Each row has a name. Each question is about the rows just above it.

[ 43.7  10.5  16.7  -4.4  -1.4  16.7  27.3   6.4  38.0  31.9  42.4  49.1
 -10.5  21.7  26.3  24.8  -3.3  -1.5   5.5  39.1  -7.9   4.7  35.4  32.5
  36.1  40.2  40.8  37.9  45.2  -0.4   2.3  54.6 -48.0  11.4  12.1  57.9
  36.0  37.4 -21.7  27.9  14.5  -1.0  42.0  57.2   5.2  38.3   0.2  -9.5
  30.1  -3.8  40.9  76.2  16.4 -22.6  26.3  33.2  41.8  16.0] : farif
[-11.7  33.1  19.1 -15.8   9.2  64.7 -28.3  18.5  45.5  67.1  15.5  51.8
  19.4  -9.3  29.6  39.3 -18.6  17.8  55.4  29.0  26.7 -11.7  35.3  -2.5
  52.6  37.7  10.0  25.8  13.2 -13.9   2.8  51.6  -1.0  21.8  10.9  44.8
  33.4  43.7   6.1  61.1  29.0 -15.2   7.0  61.1  16.4  -0.6  64.1  30.9
 -11.8 -11.9  46.2  25.6   5.1   6.9  -4.7  -2.4  35.6  31.8] : Rit
[ 38.9   9.9  15.3  -4.2  -1.1  15.9  24.0   6.0  34.7  29.6  38.2  44.7
  -9.3  19.4  24.0  22.8  -3.2  -1.1   5.8  35.5  -6.7   4.1  32.3  29.1
  33.1  36.5  36.7  34.3  40.7  -0.6   2.1  49.7 -43.0  10.5  11.0  52.6
  32.7  34.1 -19.4  25.9  13.4  -1.1  37.7  52.1   4.9  34.3   1.1  -8.1
  26.8  -3.5  37.4  68.6  14.7 -20.2  23.5  29.7  38.0  14.8] : kan
[ 37.9  15.3  18.5  -6.7   0.3  26.3  20.1   9.0  42.4  40.6  41.4  53.6
  -8.3  19.4  29.1  29.4  -6.1   1.6  14.5  40.7  -2.6   2.3  38.4  29.3
  42.0  43.1  39.0  39.0  43.5  -2.7   2.6  58.7 -44.0  14.1  12.9  60.6
  38.5  41.6 -18.8  35.9  18.2  -3.5  39.6  62.6   7.6  34.9  11.1  -3.4
  25.5  -5.4  45.3  74.0  15.8 -19.5  23.3  30.0  44.3  20.1] : kozuv
[ 13.5  33.5  25.2 -12.9   8.4  61.7  -7.8  19.7  56.6  70.9  34.6  66.9
   2.7  10.1  38.2  45.3 -14.7  15.3  48.9  43.9  19.5  -5.3  47.2  15.4
  61.3  51.4  29.5  40.7  34.2  -9.6   5.1  69.6 -22.1  24.7  16.3  65.7
  45.9  54.8  -3.8  64.2  32.1 -10.9  27.6  78.3  17.5  19.8  53.3  22.0
   6.9  -9.6  58.5  59.1  13.8  -3.5  10.7  15.9  50.5  35.0] : zeg
[-11.7  33.1  19.1 -15.8   9.2  17.0 -28.3  18.5  45.5  67.1  15.5  51.8
   7.5  21.5  26.3  39.3 -18.6  17.8  55.4  29.0  26.7 -11.7  35.3  -2.5
  52.6  37.7  10.0  25.8  13.2 -13.9   2.8  51.6  -1.0  21.8  10.9  44.8
  33.4  43.7   6.1  61.1  29.0 -15.2  41.7  61.1  16.4  -0.6  64.1  30.9
 -11.8 -11.9  46.2  25.6   5.1   6.9  -4.7  -2.4  35.6  31.8] : mit
[ 13.5  33.5  25.2 -12.9   8.4  61.7  -7.8  19.7  56.6  70.9  34.6  66.9
   2.7  10.1  38.2  45.3 -14.7  15.3  48.9  43.9  19.5  -5.3  47.2  15.4
  61.3  51.4  29.5  40.7  34.2  -9.6   5.1  69.6 -22.1  24.7  16.3  65.7
  45.9  22.9  19.0  57.5  21.1 -31.3 -35.8  31.3  10.5 -44.2  86.4  45.3
 -53.7 -23.7  23.5 -38.6 -16.1  21.0 -39.4 -42.3   6.8  23.9] : gidum
[ 20.4 -15.7  -2.1  51.2  19.6 -56.9  49.2   4.2 -45.3 -67.9 -11.5 -58.7
  26.5  21.4 -19.8 -30.8  54.0   9.3 -39.8 -26.1   1.9  41.4 -31.7  15.4
 -52.8 -37.0  -4.1 -21.5 -10.3  46.8  25.3 -61.6  56.8  -2.5  10.3 -55.2
 -29.6 -42.8  34.2 -58.6 -12.8  48.7  -1.2 -74.2   7.4  10.0 -47.4  -2.2
  27.8  46.2 -47.6 -41.9  14.9  33.7  21.3  14.9 -35.4 -17.0] : rimom
Where do [ 13.5  33.5  25.2 -12.9   8.4  61.7  -7.8  19.7  56.6  70.9  34.6  66.9
   2.7  10.1  38.2  45.3 -14.7  15.3  48.9  43.9  19.5  -5.3  47.2  15.4
  61.3  51.4  29.5  40.7  34.2  -9.6   5.1  69.6 -22.1  24.7  16.3  65.7
  45.9  54.8  -3.8  64.2  32.1 -10.9  27.6  78.3  17.5  19.8  53.3  22.0
   6.9  -9.6  58.5  59.1  13.8  -3.5  10.7  15.9  50.5  35.0] appear?	zeg
Give the next 2 entries after [-9.3 19.4].	[24.0 22.8]

[ 19.9  53.5 -54.4 -25.9  -2.6 -65.5 -28.0 -16.6 -30.8 -16.0  15.0 -54.1
  12.3 -56.1  29.3   4.1 -14.0  11.4 -12.9  -9.3  32.0   2.2] -> kagit
[ 37.5  -4.8 -13.2 -23.1  27.1  27.7 -17.4  -2.4  36.0  73.8 -10.4 -22.4
   6.8 -35.3  25.3  -1.0  10.2 -15.5  -3.6 -30.1  18.9 -15.8] -> kupab
[  0.6  -9.0 -15.3 -16.4  48.3  41.6 -27.0  -7.0  30.6  67.3  -5.8 -14.9
  32.3 -58.1  21.8 -30.9  -0.7  19.4  39.1 -52.2  71.7 -12.8] -> ger
[ 58.9 -15.8 -35.1   0.2  31.7  43.2  23.0  17.9  11.9  34.5 -15.9 -14.8
   0.9 -20.9  15.1 -25.8   8.3 -31.8   5.9 -31.8  57.5  -7.6] -> foni
[  2.0  13.4  20.9  -3.6 -36.0  11.4  16.1   5.5   9.0 -34.4 -14.0   3.5
   6.3 -22.2  38.9  31.4   4.4  87.1  39.1  -5.1  26.2 -31.7] -> mik
[-25.7  19.5 -31.6  16.4  28.6 -11.2  -1.5  -1.5  30.6  67.3  32.3  21.8
 -14.9  -5.8 -58.1   8.9   2.4  27.4  18.2 -12.2  42.7  12.0] -> zolok
[-22.9 -21.9  25.1  43.3 -32.3 -53.9 -24.6  45.0  -1.5 -18.8   8.7 -29.2
 -18.5   2.0 -17.7  16.2 -38.2   2.0  13.2   6.0   2.8  10.3] -> rol
[ 23.8  53.2  41.0 -41.6  -1.6  20.5   4.2  27.6  12.7   2.9 -34.2  -9.1
 -34.1 -32.5  13.8  -0.8 -40.4  49.7  -0.2 -12.8  34.6 -32.7] -> Vebo
[ 41.8  50.2 -12.9   7.3 -50.8  33.7 -20.5  13.1 -21.2  10.1 -26.7 -17.8
 -11.3 -36.4  18.4  -7.0  -8.8  61.8  22.9   8.4 -11.2 -27.7] -> Legi
[ 45.2  48.4  -1.7   0.9  -0.9   6.3   8.4  -1.5  36.1 -19.0  -3.7 -43.3
   4.4 -17.8  30.7  27.7  -9.7  96.8   4.4  -9.7  49.8   9.8] -> Kige
The next 2 entries after [ 30.6  67.3  -5.8 -14.9  32.3 -58.1  21.8]:	[-30.9  -0.7]
What are the next 2 entries after [-29.2 -18.5   2.0]?	[-17.7  16.2]
What are the next 2 entries after [ 2.0 13.2]?	[6.0 2.8]
What are the next 2 entries after [ -5.8 -14.9  32.3 -58.1  21.8 -30.9]?	[-0.7 19.4]
Give the next 2 entries after [53.2 41.0].	[-41.6  -1.6]

